4.0	16.0	29.0	-63.4	-27.9	0.2
1.4	22.1	31.7	-60.9	-26.5	0.3
6.1	10.2	27.3	-64.3	-29.0	0.0
=> 31.7, -64.3

91.0	-20.4	35.8	52.1	-13.2 => 91.0, -20.4

-60.0	-34.8	30.4	-29.9	8.5	70.6 => 70.6, -60.0

-26.3	45.9	-44.7	2.8
-69.8	38.9	-17.3	-15.8
=> 45.9, -69.8

-0.1	2.2	-8.1	11.3	66.2	-7.3 => 66.2, -8.1

-26.3	2.0	-46.0	-59.0	-67.3	-56.9	-22.6 => 2.0, -67.3

-13.9	-40.3	-49.9	64.5	-58.8	17.4	-48.5 => 64.5, -58.8
---
[[ -1.5  89.9  23.6 -34.0 -29.0 -62.6]
 [ 10.7  78.9  12.4 -26.2 -45.1 -70.8]
 [-12.1 -76.8 -13.3  19.2  49.6  71.4]] ans = -1.5

[[ 19.3  -4.9   2.3  17.4 -12.1   6.2]
 [-81.3  57.9  50.9 -29.0  36.0  -1.8]
 [-42.4   5.5 -31.9 -36.5   3.8 -30.2]] ans = 19.3

[[ -0.5 -47.7 -39.3 -46.6]
 [ 26.8 -48.5  86.3  91.2]
 [ 51.0 -47.1 -43.1 -38.8]] ans = -0.5

[[ 19.1 -40.6  61.2  27.8 -19.7]
 [ 65.6  39.3   1.3  22.7  34.8]
 [ -5.5  12.9   6.7  91.1  33.4]] ans = 19.1

[[  1.9   8.2 -23.9   8.2   0.7   0.2  17.6]
 [  2.6 -16.2  35.2 -10.8   7.6 -10.4 -25.7]
 [-12.8 -24.1  87.1 -15.9  27.6 -39.7 -58.9]] ans = 1.9

[[ 44.5  -6.7  39.9  91.5  -2.7  51.0   9.1]
 [  1.1 -66.2  16.8  81.6   5.3  17.3  -0.5]
 [ 46.8   8.6  74.4  25.2 -37.7  73.9  25.0]] ans = 44.5
---
array([52.9, -8.9, 82.2, 21.3, 24.0]) → 82.2

array([[-27.3,  11.6, -32.4, -16.6, -24.4, -77.1,  18.5],
       [-44.1,  28.8, -25.6, -46.4,  -1.6, -63.7,  13.8],
       [ 30.1, -27.4, -19.0,  52.1, -49.6, -41.8,  13.7]]) → -49.6

array([[ 18.2, -20.9,  15.2,  -4.0,  -8.1,  81.8,  25.7],
       [ 15.9, -15.7,  15.2,  -2.6, -11.3,  63.4,  16.8]]) → -11.3

array([[ 13.8, -79.8,  16.9,  18.1,  65.4],
       [-23.9,  50.3, -37.0, -32.7, -34.2]]) → -37.0

array([-82.9,  -8.1, -77.1, -12.1, -50.3, -12.7]) → -12.1

array([[-59.7,  19.8, -14.3,  26.3,  46.4, -46.0,  -4.6],
       [-70.0,   7.4, -24.6,  30.4,  39.0, -35.9,  -8.9]]) → 39.0
---
[[ 12.2 -33.5  -7.4   0.0 -10.3]
 [-57.5 -19.0 -12.6   6.1 -79.7]
 [ 23.6 -14.2  -4.7   8.3 -15.7]]: 8.3

[[  7.5  32.7   8.7  29.6  -0.1]
 [  1.2 -29.5  -1.9   9.9  -9.8]
 [ -0.8   0.3  -7.9 -82.7 -11.3]]: -82.7

[[ 65.6 -47.7  65.6 -11.7  22.7  -3.8 -49.6]
 [-72.4  41.0 -72.4   9.8 -20.1   8.4  60.5]
 [-13.6 -67.9 -13.6 -28.3  30.1  34.8  56.5]]: 34.8

[[-10.7 -46.0 -59.1 -33.7 -27.3 -35.4 -62.2]
 [-10.6 -46.9  -4.7  70.9  13.6 -44.6 -15.2]
 [ 63.4 -87.4  32.9  -7.8  -7.8 -13.4  10.8]]: -13.4

[[ 88.6 -12.8 -37.9  -6.6]
 [ 88.0  34.4 -42.9  15.6]
 [ -5.8 -30.2  88.1  46.1]]: 88.1

[[ 12.9  18.6 -53.1 -20.1 -41.6]
 [-31.7 -32.8  39.4 -21.5  17.5]
 [ 30.8  25.7  59.2  48.7  68.5]]: 48.7

[[  1.6 -51.7 -50.3 -46.5]
 [  8.2   3.5   8.9 -41.5]
 [ -9.8  67.0 -55.0 -61.3]]: -55.0
